Each row below holds a small network's activations on one record, seen along a few directions.
After each row come some of the record's fields: Vubo, Rupob, Mozeg, Beb.
A field that a record lacks is written absent.
The largest differences between rows may come from other fields.
In the rows, 500 means zero.
Strong random noise was added to every row along 2 fixed directions; ignore it. To show where, here is one row again and again, with new noise each time:
[385 559 517 391 513 507 452 622 497 589 432 476 484 523 456 448 451 580
 542 390 354 549]
[342 654 542 333 477 480 412 700 419 614 377 441 500 541 371 505 318 534
 637 228 343 576]
[431 481 658 557 480 585 416 664 483 481 429 441 541 466 276 525 385 479
 683 334 420 569]
[480 374 612 610 530 609 469 562 582 463 498 488 515 451 403 445 557 548
 549 541 426 533]

[410 417 467 454 458 479 465 548 469 584 437 469 600 477 365 598 482 552
 420 417 560 477]
<Vubo:f1 Rupob:w3 Mozeg:v2 Beb:u1>
[458 339 490 519 470 447 511 396 464 538 682 524 676 466 554 306 725 375
 157 757 381 520]
<Vubo:f2 Rupob:w3 Mozeg:v2 Beb:u1>
[641 467 564 666 467 563 436 536 582 397 520 543 486 453 470 486 515 530
 655 504 580 525]
<Vubo:f1 Rupob:w2 Mozeg:absent Beb:absent>
[673 415 566 761 546 484 573 394 664 355 704 505 379 440 509 362 639 404
 523 726 525 508]
<Vubo:f1 Rupob:w1 Mozeg:absent Beb:absent>
[583 806 575 495 554 423 478 591 372 475 622 543 335 600 439 354 354 282
 632 342 411 657]
<Vubo:f1 Rupob:w3 Mozeg:v1 Beb:u1>
[440 618 470 493 417 489 504 500 354 495 472 443 501 531 475 466 326 474
 415 513 400 550]
<Vubo:f2 Rupob:w3 Mozeg:v1 Beb:u2>
[598 527 534 609 458 519 557 504 573 406 457 530 308 512 422 592 452 472
 654 393 539 583]
<Vubo:f1 Rupob:w2 Mozeg:absent Beb:absent>
[506 498 401 465 467 446 559 501 563 546 650 528 457 623 642 368 644 569
 373 584 467 516]
<Vubo:f2 Rupob:w1 Mozeg:absent Beb:absent>
[341 344 562 720 459 491 502 564 375 427 482 451 611 417 296 424 538 414
 416 501 475 535]
<Vubo:f2 Rupob:w3 Mozeg:v2 Beb:u2>
[623 667 625 486 479 466 413 503 475 467 389 504 423 579 600 564 441 484
 621 271 562 581]
<Vubo:f2 Rupob:w2 Mozeg:absent Beb:absent>
[543 759 413 376 583 396 544 514 519 553 567 393 366 576 581 382 422 506
 565 459 454 553]
<Vubo:f1 Rupob:w1 Mozeg:absent Beb:absent>
[549 509 612 581 390 568 498 630 382 471 549 407 512 574 291 563 328 336
 657 342 583 631]
<Vubo:f2 Rupob:w3 Mozeg:v1 Beb:u1>
[375 521 449 330 393 517 427 556 394 597 402 433 603 523 494 529 408 490
 437 287 566 582]
<Vubo:f2 Rupob:w2 Mozeg:absent Beb:absent>
[380 708 351 191 485 361 454 598 475 608 440 522 464 573 636 484 375 554
 451 345 439 490]
<Vubo:f2 Rupob:w2 Mozeg:absent Beb:absent>
[296 682 493 327 441 448 436 559 331 663 473 482 484 497 492 500 376 576
 471 277 457 435]
<Vubo:f1 Rupob:w3 Mozeg:v2 Beb:u1>
[690 449 529 699 489 471 488 450 534 302 615 570 451 479 495 355 584 521
 545 613 545 612]
<Vubo:f1 Rupob:w2 Mozeg:absent Beb:absent>
[426 488 412 486 466 497 542 394 459 631 583 533 450 456 589 341 579 484
 184 600 352 611]
<Vubo:f1 Rupob:w3 Mozeg:absent Beb:u2>
[556 424 538 618 428 480 492 587 521 464 593 509 571 478 454 477 532 386
 449 583 469 512]
<Vubo:f2 Rupob:w3 Mozeg:v2 Beb:u1>
[475 758 388 394 585 381 572 592 418 586 444 417 446 583 523 604 359 551
 718 266 376 623]
<Vubo:f1 Rupob:w1 Mozeg:absent Beb:absent>
[554 290 552 597 471 571 535 401 456 403 507 468 522 336 482 544 639 468
 536 620 560 519]
<Vubo:f1 Rupob:w2 Mozeg:absent Beb:absent>
[552 339 684 694 477 656 443 528 506 392 471 382 596 426 237 630 452 386
 717 421 657 451]
<Vubo:absent Rupob:w1 Mozeg:absent Beb:absent>
[491 446 681 469 578 579 605 417 632 457 391 574 526 532 648 726 374 647
 704 563 564 470]
<Vubo:f2 Rupob:w3 Mozeg:v1 Beb:u1>
[552 527 515 474 568 405 497 437 545 461 517 549 407 549 486 484 517 490
 509 478 440 477]
<Vubo:f2 Rupob:w1 Mozeg:absent Beb:absent>
[490 436 490 627 610 576 531 393 502 446 565 586 494 561 635 304 672 401
 455 626 498 506]
<Vubo:f2 Rupob:w3 Mozeg:v1 Beb:u1>
[572 639 440 476 576 442 526 479 578 525 594 433 442 569 567 422 520 598
 548 522 459 565]
<Vubo:f1 Rupob:w1 Mozeg:absent Beb:absent>
[499 396 455 543 458 535 539 433 474 488 598 507 528 532 565 430 554 493
 337 761 539 526]
<Vubo:f2 Rupob:w3 Mozeg:v1 Beb:u1>
[385 457 356 379 542 399 515 380 456 672 589 581 469 511 658 390 640 646
 183 595 473 434]
<Vubo:absent Rupob:w3 Mozeg:v2 Beb:u1>
[361 516 378 356 403 468 489 498 362 655 518 472 610 508 500 500 434 534
 301 451 486 438]
<Vubo:f2 Rupob:w3 Mozeg:v2 Beb:u1>
[515 288 434 476 479 534 508 338 690 551 490 552 520 487 759 442 790 752
 301 715 592 398]
<Vubo:f2 Rupob:w2 Mozeg:absent Beb:absent>
[463 595 473 406 538 413 468 531 483 599 425 501 405 606 533 571 326 575
 604 307 484 465]
<Vubo:f2 Rupob:w1 Mozeg:absent Beb:absent>
[375 510 310 485 441 480 510 555 262 596 544 474 616 575 438 387 377 358
 429 354 387 549]
<Vubo:f2 Rupob:w1 Mozeg:absent Beb:absent>
[592 531 539 572 548 543 583 492 556 480 527 412 544 486 463 577 520 542
 662 494 517 531]
<Vubo:f1 Rupob:w1 Mozeg:absent Beb:absent>
[501 478 471 509 519 558 480 468 541 470 473 446 529 505 500 508 468 477
 384 486 447 491]
<Vubo:f2 Rupob:w3 Mozeg:v2 Beb:u2>
[568 460 607 660 505 522 477 484 579 490 528 416 607 453 405 580 448 509
 645 477 563 516]
<Vubo:f1 Rupob:w1 Mozeg:absent Beb:absent>
[498 380 506 509 517 481 502 486 549 503 539 484 565 459 541 500 575 454
 367 614 485 436]
<Vubo:f2 Rupob:w3 Mozeg:v2 Beb:u1>
[544 645 591 695 386 545 481 576 332 354 646 456 497 568 319 476 284 191
 572 446 495 709]
<Vubo:f2 Rupob:w3 Mozeg:v1 Beb:u1>
[480 445 558 497 488 477 461 508 399 497 554 472 541 416 438 492 573 411
 414 478 477 608]
<Vubo:f1 Rupob:w2 Mozeg:absent Beb:absent>
[478 455 491 422 537 536 430 591 547 439 423 489 584 481 445 566 457 531
 517 489 583 412]
<Vubo:f2 Rupob:w3 Mozeg:v2 Beb:u2>
[424 675 529 372 507 536 431 605 472 558 384 502 476 532 475 686 399 563
 689 395 527 400]
<Vubo:f1 Rupob:w3 Mozeg:v1 Beb:u1>
[558 528 456 454 511 487 545 460 573 455 503 517 396 547 574 417 522 487
 552 520 470 408]
<Vubo:f2 Rupob:w1 Mozeg:absent Beb:absent>
[549 298 609 632 505 581 440 508 593 365 479 488 591 398 447 571 531 456
 526 567 619 470]
<Vubo:f2 Rupob:w2 Mozeg:absent Beb:absent>
[470 411 597 515 563 572 631 463 639 462 507 640 490 515 661 493 485 590
 557 691 538 483]
<Vubo:f2 Rupob:w3 Mozeg:v1 Beb:u1>
[407 546 465 289 502 438 464 456 502 526 463 506 515 553 549 465 515 534
 452 428 423 489]
<Vubo:f2 Rupob:w2 Mozeg:absent Beb:absent>
[548 487 496 569 505 548 499 499 577 470 567 513 482 517 540 405 551 406
 542 557 528 433]
<Vubo:f2 Rupob:w1 Mozeg:absent Beb:absent>
[521 580 466 419 453 474 497 507 410 507 471 441 543 478 478 543 460 593
 608 412 505 558]
<Vubo:f1 Rupob:w2 Mozeg:absent Beb:absent>
[619 331 521 562 549 538 479 457 538 437 489 519 494 435 548 524 624 535
 447 632 564 487]
<Vubo:absent Rupob:w2 Mozeg:absent Beb:absent>
[390 626 352 273 427 471 460 493 452 618 448 488 551 581 620 510 481 535
 318 280 488 547]
<Vubo:f2 Rupob:w2 Mozeg:absent Beb:absent>

Which values does each new row have?
[436 577 500 364 489 380 461 509 374 614 506 465 498 494 434 483 400 434
 512 360 428 553]
<Vubo:f1 Rupob:w1 Mozeg:absent Beb:absent>
[536 633 546 417 478 453 434 550 465 470 428 515 481 577 577 503 436 512
 544 312 566 563]
<Vubo:f2 Rupob:w2 Mozeg:absent Beb:absent>
[396 725 419 412 479 361 491 676 387 541 385 514 438 616 448 562 275 370
 764 159 404 498]
<Vubo:f2 Rupob:w1 Mozeg:absent Beb:absent>
[454 631 503 407 451 444 428 652 430 602 429 440 575 467 413 609 361 494
 590 296 463 486]
<Vubo:f1 Rupob:w3 Mozeg:v2 Beb:u1>
[533 566 451 512 474 380 542 556 513 520 606 541 468 603 602 399 564 492
 366 537 442 557]
<Vubo:f2 Rupob:w3 Mozeg:v2 Beb:u1>
[528 747 423 442 518 313 517 563 503 607 607 480 400 608 567 413 409 499
 521 416 408 618]
<Vubo:f1 Rupob:w1 Mozeg:absent Beb:absent>
[495 524 682 589 426 601 395 639 415 446 420 451 529 500 292 741 291 377
 794 365 581 486]
<Vubo:f2 Rupob:w3 Mozeg:v1 Beb:u1>
[374 478 314 325 356 527 557 417 463 531 552 548 589 463 658 460 563 456
 324 482 373 505]
<Vubo:f2 Rupob:w2 Mozeg:absent Beb:absent>
[545 450 504 545 472 465 541 437 527 499 530 510 465 504 510 489 550 433
 527 528 492 432]
<Vubo:f2 Rupob:w1 Mozeg:absent Beb:absent>
[373 607 389 419 563 439 539 555 486 484 418 482 459 558 448 640 444 542
 553 340 548 548]
<Vubo:f1 Rupob:w2 Mozeg:absent Beb:absent>
[386 628 366 277 437 409 457 606 512 582 465 542 520 552 585 503 455 585
 462 375 483 454]
<Vubo:f2 Rupob:w2 Mozeg:absent Beb:absent>
[536 430 629 567 537 593 459 565 561 364 520 460 552 445 373 479 494 399
 506 523 519 532]
<Vubo:f2 Rupob:w3 Mozeg:v2 Beb:u2>
[483 416 521 541 489 518 512 503 467 543 589 479 593 345 472 576 606 478
 411 557 500 488]
<Vubo:f1 Rupob:w3 Mozeg:v2 Beb:u1>
[558 305 474 506 494 569 525 343 575 454 471 486 431 446 602 510 597 524
 456 621 530 438]
<Vubo:f2 Rupob:w2 Mozeg:absent Beb:absent>
[398 521 514 429 419 459 405 600 443 517 467 482 613 435 455 558 400 373
 508 384 491 557]
<Vubo:f2 Rupob:w2 Mozeg:absent Beb:absent>
[368 759 306 219 462 391 488 539 357 653 488 479 521 603 542 502 325 473
 329 242 341 523]
<Vubo:f2 Rupob:w3 Mozeg:v2 Beb:u1>
[424 625 703 563 400 581 412 577 394 424 512 478 593 508 281 529 374 291
 638 415 495 550]
<Vubo:f2 Rupob:w3 Mozeg:v1 Beb:u1>
[642 514 559 625 529 485 447 538 449 351 544 545 524 429 440 443 484 393
 554 533 548 594]
<Vubo:f1 Rupob:w2 Mozeg:absent Beb:absent>
[526 442 402 488 523 439 536 383 631 387 608 596 411 498 675 381 663 548
 373 693 442 504]
<Vubo:f2 Rupob:w2 Mozeg:absent Beb:absent>
[402 659 474 402 419 421 486 540 526 618 467 397 492 517 486 579 399 570
 654 324 501 523]
<Vubo:f1 Rupob:w1 Mozeg:absent Beb:absent>
[448 600 362 331 523 378 479 523 530 546 516 555 476 547 689 443 547 534
 334 510 446 515]
<Vubo:f2 Rupob:w2 Mozeg:absent Beb:absent>
[472 611 380 358 554 361 536 486 454 592 554 518 399 613 678 394 505 499
 336 536 377 508]
<Vubo:f2 Rupob:w3 Mozeg:v2 Beb:u1>
[485 508 401 430 460 535 507 467 486 464 539 504 574 499 473 523 480 442
 388 403 451 485]
<Vubo:f2 Rupob:w2 Mozeg:absent Beb:absent>
